Here are a small network's activations along a few directions, averaged over the inputs that share one value of a field.
Related values have similar rows: they may be neighbours, one step apart, or belong to one group.
Strong random noise was added to every row along 13 fixed directions; ignore it. To show where, here is one row again and again, with new noise each time:
[ 145  324 -153  -26 -188  -37   36 -348 -367 -162  215   63   37 -306
  465 -416  -58  -38  200  -59 -174  152 -280 -107]
[  74  215 -352 -318 -102  309   35 -429    4    4  186  101  207  -59
  173 -274   66 -115  -42  113 -170  -27   84  -96]
[ 233   56  -23  208  -80  306   16  -40 -336  260   87  -59   78  -53
  174 -379  236 -273   72 -126   35  179   29   54]
[ 211  -86  -44  227 -280 -164  361 -267 -206 -386  102   74  202  -18
 -288  146  181  242 -391  -36   23 -229  272  162]
[-163  246  200 -292   -7 -295  120   85  100 -315   -5  324  -68 -186
  -94  113 -122  185  169   21 -170 -455 -212  166]
[ 233  319  304  -45  256 -150 -152 -261 -321 -274 -221 -108  329  155
   14  325  327 -325  -76  179   49 -103    1  -99]
[-227  155  -41  -22  285  146  -71  -50 -304  360 -181 -153   96  157
 -240   86   43 -433 -329  272  297  308  344 -157]
[ 144 -126 -206  204  252 -261  120   53   -2 -137 -331  190  255  114
  156  324 -194   69  345   20 -434 -104  -51  316]
[  37  -91 -194   54   71  174  258   22  165  -67  198  233  283  -35
 -146  -31   20   72 -238   41  -29 -297   69   93]
[-126   66    7  188 -285  -55  340   73 -249  -23  331  123  123  -81
 -141 -103 -126   66  -39 -104  157 -155  100  110]
[ -43   63 -311 -321   65 -104  266    9  190  283 -294 -341  -85   74
  132  109 -363   93  108   -9  136  228  -54   87]
[ -27   46 -233  374  -71 -170  332   81 -205  -34  -92   23   69   -8
 -156 -103  -33 -134  111  102  198 -112  -39  199]
[-292  256  259  369   81 -579  -42 -372 -480 -453  141  172   90  227
 -278 -186  169  -14   25   89 -435   19   37 -168]
[-150   94  319  107  156    8 -237  402 -278  -42 -352  431 -360 -494
 -255  180   52 -263 -113  220  243 -192   -1  212]
[-175  315  -73  140  210 -342  290  -82 -604    2   86   46  206 -129
   77 -115 -188  -85 -140   88   -1  238 -121 -103]


KEKE, 16 values:
dig: [ 142  -13 -156  109  -37   27  106   76  -85  128   36 -109   47    4
  272  -78  -12  -92  165  -62   59  165 -145   -1]
leref: [ 269 -276 -307  105  217  130  240  138  309  158  -71 -203 -101  -36
   98 -457  270  172 -244  -58   46  142 -328   22]
vopur: [-167  113  153  225 -152 -427  254  272 -350 -110  140  140  -17  -52
 -180  -27  -36   58  273  -64   58 -208 -188  147]
volo: [ 235 -127    3  248 -285  -47  -19 -177 -264   28 -125  -86  -47  303
  -87 -251  408    2  218 -167 -295   53  190  234]
tik: [ 191  -51 -244 -121  -27 -150  150  -25 -321   60 -314  -70  -38 -191
  159  275  -44   99 -138   65   50  297   94  111]
zumik: [  69  -35   96  157 -461  146  -55 -187  -99 -127  201    1 -108  -62
 -114  -92   94    8  -65  -88  153  -54  226   13]
pazot: [ -48 -125  343   32 -220    7  169  363 -403  309   86  174  -90  -87
 -235  215   56   73 -130 -216   65   19  322  223]
fofal: [ -31   17  254  -22 -272  -43 -141  128 -126  -22  -73   49 -191 -181
  134  128  -50    8  239 -100   61  -49   55  170]
nak: [ 396 -100  164  302  -22  209  -50  260 -275   60 -142  103  149 -164
   49  323  213 -253   64  -26  192 -177   12  173]
gufog: [  33   52 -115  239  423 -163  218  -23 -284  -26  102    9  436   23
  206  -35  -90  -48 -139   62 -119  138 -154 -112]
fita: [ 196  321  -47 -305    3  153   47 -162  -81 -106   80  -19  331   10
  135    7  199 -230   35  134  143 -333 -191  -36]
lig: [ 406 -261 -150  -27  257  283 -211   86  146   66 -271  125  -13 -183
  107   44  328  -63 -188  103 -120   44  -34   83]
baf: [ 152 -312   86  441   76   68  -72   77   96   23  -10 -229   45  135
   31  -82  203   32 -118 -103  103  180   29  -70]
tuvi: [  95  -12   19 -106 -133  168  -45  248  -33   81 -227 -181 -326 -437
  -59  399  -92 -177 -386  177  822   41   -7 -102]
nanim: [-318 -219  288 -109  364  -95  -35  348  194  318   -9   54  -67  269
 -423  105   -2  226 -219 -151 -273   66  106    8]
supun: [ -28  -79 -128  -21  112  -85  -66  -15   16  -89 -145  126  177  166
  -26  175   40  -30   34  164 -178 -129   91   75]
Each value of KEKE is a pair of two hidden parts, and every pair occurs once (4 first parts, 4 second parts).
Q: zumik and nanim share the first part; zumik and baf share the second. Which value has the first part of baf and the second part of nanim?
A: tik
Q: pazot and supun share the first part; pazot and tuvi share the second. Which value has the first part of tuvi and the second part of supun?
A: volo
Q: fofal and lig share the first part; fofal and gufog share the second. Which value has the first part of gufog and the second part of lig?
A: vopur

FITO, 16 values:
rusib: [-247 -234 -353  -89   31   14 -333 -249  -71  -24 -331  446 -463 -538
  104  115 -443  176 -135  220 -543  480  399   58]
bag: [-117  -68  471  150 -465 -209 -315   44  237 -425  -11 -253 -187  193
  -93  366 -133   61  296  -96  426 -136  155   -2]
ris: [-127 -228  -44  416 -157 -539  187   -6  156 -412  -87   57 -264   63
 -197  -62 -275  529  140 -179 -280 -167 -127  246]
vur: [ -14 -120 -207    9 -646  -56  326 -100  223 -119  328 -294  158  345
 -328  262 -153  195    0  -14  506 -235  255  -48]
zona: [-176 -395 -250  662  111   37  109  261 -103  166  -29  271 -355 -273
 -361 -247 -232  165 -322  -83 -136  292   21  112]
mefam: [-395   50  -34  101 -130 -128 -246   90  334 -274  247  244  -38  164
 -269 -224   24 -115  406  207  -16 -452 -218 -127]
dod: [-738  209  368 -304  712   77 -162  739  184  618  -23  251 -278   12
 -130 -463   13 -239  125  107 -126   -1 -349  -54]
nem: [-257 -107 -813   47   96  -13  387  -82  255  211 -119 -134  -38  156
 -385 -447   53  103 -243  287  167  136   28   15]
pefov: [-299   83 -709   58  350 -234  191   24  104  157 -295   48  -28  -63
  210  166 -585 -159  134  394   33  277 -189 -147]
giz: [-143 -106  199  409  822 -224  -73  711  -69  120 -318  270   40  -61
   31   62 -225 -151   35   64  -64  -10 -390  221]
turar: [-248 -252 -331  166  174  155  127   15 -243  512  324   46  205  109
  298  -15 -391   76 -167 -130 -299  600  320 -217]
bilo: [ -89  190  104 -490  276 -394  206    7  241   -4 -254  -93 -103  267
 -445  125  223  100  -51   98 -117 -169 -135   17]
guzub: [-157 -162 -236   73  761 -309  314  398  204  106 -483  205 -245 -316
 -216  -16 -335  301 -371  142 -170    7 -436  194]
rig: [-222   97   92   25  217  354 -129   46    7  290  360  -11  -27 -164
 -104 -293  -22 -309 -274   72  250  253   59 -370]
lados: [-398  237  353 -157 -167  344 -323  -49 -238   65  690  483  416   41
  205 -134 -150 -243  368  -60 -372 -230  329 -141]
tope: [ 330 -295   55    4  458  -86  279  499  127   -9 -539  -19   38 -284
   39  660   22  225 -527   35  332 -106 -158  257]
Each value of FITO is a pair of two hidden parts, and every pair occurs once (4 first parts, 4 second parts).
Q: nem and dod share the first part; nem and bilo share the second. Which value has the first part of bilo and the second part of dod?
A: pefov
Q: lados and ris share the first part; lados and rusib share the second. Which value has the first part of rusib and the second part of ris?
A: guzub
Q: bag and giz share the first part; bag and rig share the second. Which value has the first part of rig and the second part of giz?
A: zona
